A small network was shown many inputs. Here are its activations along a few directions, one row for each input.
In each table, some parts of the input vary, and every possible input appears once, in random order.
A made-up example of a description, with smaller parts first: one of 8 places around a ring, together with either a single point or one of 9 places around a ring or (one of 3 separate values, together with one of 4 places along a line).
Shared parts are said once, and a part with two or three values counts as separate values.
In the rows, 128 means zero.

A family of inputs:
row 1: [132 111 117 105 104 101 130 130 119 107  62  98 135]
row 2: [ 86 123 186 217 146 113   9 158 130  99 220 166 128]
row 3: [149  97 151 163 133 194 213 153  62  62  40  93 164]
row 4: [ 26 110 186 208 127 115  23 124 127  77 161  92 150]
row 5: [ 24 181 165 195 116 150  53 131 155 137 235 115  93]
row 6: [109 119 128 133 206 152 165 107  59  86  74  99 161]
row 7: [117  80 123  84  87  54 101  75 181 144  94  93 143]
row 8: [135 179  97  86  93 142 160 134 152 159 141 117  87]
row 9: [221 113 153 168 149 191 200 177  61  91 107 158 158]
row 10: [116 187  98 121 183 186 194 107  82 143 156 116 112]
row 11: [154 172 131 148 127 227 242 161  87 125 120 101 108]
row 12: [108 145  94  74  75 101 122  83 210 204 154 125  85]
row 13: [106 160  88  79  97 111 140 117 182 187 143 120  90]
row 14: [172 105 109 100 121  73  95 139 156 151 128 176 131]
row 15: [172 131 126 140 214 151 149 134  65 106 130 186 152]
row 16: [174  86 122  91 102  59  83 108 191 165 145 178 130]
row 17: [195 118 119 104 122 107 116 161 128 127 125 169 122]
row 18: [110  87 111  89 102  77 110 107 157 135  69 101 153]
Q: The inputs of row 3 and row 11 match in every part but one. If row 4 is changed in the same way as row 3 into row 11, which row does it become?
A: row 5
Q: What do these inputs look like to the network?
A: one of 3 separate values, together with either a single point or one of 5 places along a line
Q: Change only the choice among 3 separate values in row 8. List by row number the other rows that result.
A: row 1, row 17
Q: List by row number the other rows that have the choice among 3 separate values in common with row 9.
A: row 2, row 14, row 15, row 16, row 17

A family of inputs:
row 19: [133 110  89  59  81  97 155  90 171 156  70  97 121]
row 20: [114 117 118 118 130  43  17 104 164 140 175 156 128]
row 21: [136 117 155 158 108 153 148 161 119 101 107 129 127]
row 22: [118 159 126 145 127 167 158 155 106 126 139 100 120]
row 23: [102 118 157 147  74 123 107 130 152 111 122 101 131]
row 24: [ 59 157 127 131 132 142 131  85 138 135 149  89 120]
row 25: [158 168 126 149 153 199 199 179  74 106 132 142 128]
row 26: [ 65 146 125 131  94 146 117 131 148 122 129  95 105]
row 27: [150 118  87  45  78  48  99 107 222 210 140 149 103]
row 28: [127  98 148 159 143 136 131 128  98 101  98 134 159]
row 29: [178 106 150 162 174 168 170 152  61  89 100 159 167]
row 30: [ 84  87 148 148 114 111  88 105 138 107 102 113 150]
row 31: [ 93 152 128 143 167 171 173 123 105 132 137 108 116]
row 32: [143 168 126 150 191 197 214 142  70 117 139 140 132]
row 33: [186 120 129 143 196 150 158 148  46  74  94 147 157]
row 34: [116 100 139 138 110  66  24  99 176 154 184 158 127]
row 35: [134 110 131 138 168 118 119 131  80  94  95 115 151]
row 36: [170 113  91  72 116 122 201 129 140 152  63 119 128]
row 37: [ 99 158 123 119  95 102  52 133 188 179 211 130  86]
row 38: [ 82 164 122 118 131 101  65  87 181 184 218 138  92]
row 39: [219 125  91  77 145 154 241 145 102 136  62 151 138]
row 40: [127 129 154 137  71  80  46 134 196 161 194 151 109]
row 41: [ 89 105 129 123 133  94  76  99 120  91  96 105 144]
row 42: [193 129 155 163 140 184 185 176  77  93 117 144 135]
Q: The inputs of row 30 and row 28 match in every part but one. If row 19 is changed in the same way as row 30 into row 28, which row does it become?
A: row 36
Q: What do these inputs look like to the network?
A: one of 4 places along a line, together with either a single point or one of 5 places along a line
Q: List by row number the other rows that have the place on the line of 4 in common with row 38.
A: row 20, row 27, row 34, row 37, row 40

A family of inputs:
row 43: [ 68 163 127 133 126 107  49 135 153 142 197 129  94]
row 44: [149 167 121 140 180 200 191 172  50  91 114 129 124]
row 45: [ 86 114 134 135 125  65  23 132 151 116 148 126 132]
row 46: [127  93 108  87  95  98 154  93 167 155  76  90 139]
row 47: [133 100 152 168 164 178 198 135  60  79  65  93 171]
row 48: [140 107  94  69  90  89 133  92 157 135  69 107 133]
row 49: [154 154 137 154 191 194 201 161  63 101 124 157 135]
row 50: [119  90 151 156 123  66  24 103 161 136 176 152 142]
row 51: [196  90 107  82 109  74 127  99 161 163 103 152 137]
row 52: [ 73 148 137 146 133 103  57 123 165 154 206 156 106]
row 53: [165 119 130 140 177 157 167 167  45  66  66 127 162]
row 54: [103 146 143 158 127 109  54 109 163 161 226 153 106]
row 55: [177 124 167 179 109 199 186 203  79  79  99 133 139]
row 56: [107 147 103  86 101 139 185 101 170 183 128  93 101]
row 57: [ 35 151 151 159 112 131  80 103 168 158 199  96 104]
row 58: [169 103 140 150 182 153 171 152  58  80  77 155 177]
row 59: [ 56  97 158 160 110  89  53  99 167 128 148  93 143]
row 60: [114 153 144 169 167 222 223 139  64 108 114  97 132]
row 61: [146 144  89  71 118 111 157 118 168 182 137 154 103]
row 62: [ 52 167 136 147 111 122  64 104 158 135 191 110 100]
row 63: [142 162  77  64 113 116 154 133 155 167 126 126  95]
row 64: [ 98 119 173 173  56 109  43 168 184 127 182 130 109]
row 65: [156 108  87  56 106  76 119 123 151 145  76 127 125]
row 66: [148 116 140 151 163 170 181 135  49  58  59 109 164]
row 67: [177 142  94  82 111 117 155 104 166 190 157 153 103]
row 68: [121 159  88  69  96 130 163  99 160 161 122 110  93]
row 69: [ 70 112 146 145 111  79  36 100 156 106 141 109 135]
row 70: [132 171 130 157 168 213 209 141  53  83 107 111 128]
row 71: [164  95  95  72 113  71 126 110 163 158  86 153 142]
row 72: [186 153 142 165 185 202 200 148  60 108 143 155 136]
row 73: [173 119 122 102  41 118 146 164 184 153 110 130 110]
row 74: [ 89  95 145 143 131  61  26 116 162 130 158 155 140]
row 75: [199  96 156 158 180 157 171 141  55  84  94 155 166]
Q: What do these inputs look like to the network?
A: one of 3 separate values, together with either a single point or (one of 2 separate values, together with one of 5 places along a line)
Q: The inputs of row 58 and row 74 match in every part but the choice among 3 separate values. If row 75 is changed in the same way as row 58 into row 74, which row does it become?
A: row 50
Q: List by row number the other rows that have the choice among 3 separate values in common with row 65.
A: row 46, row 48, row 51, row 56, row 61, row 63, row 67, row 68, row 71, row 73
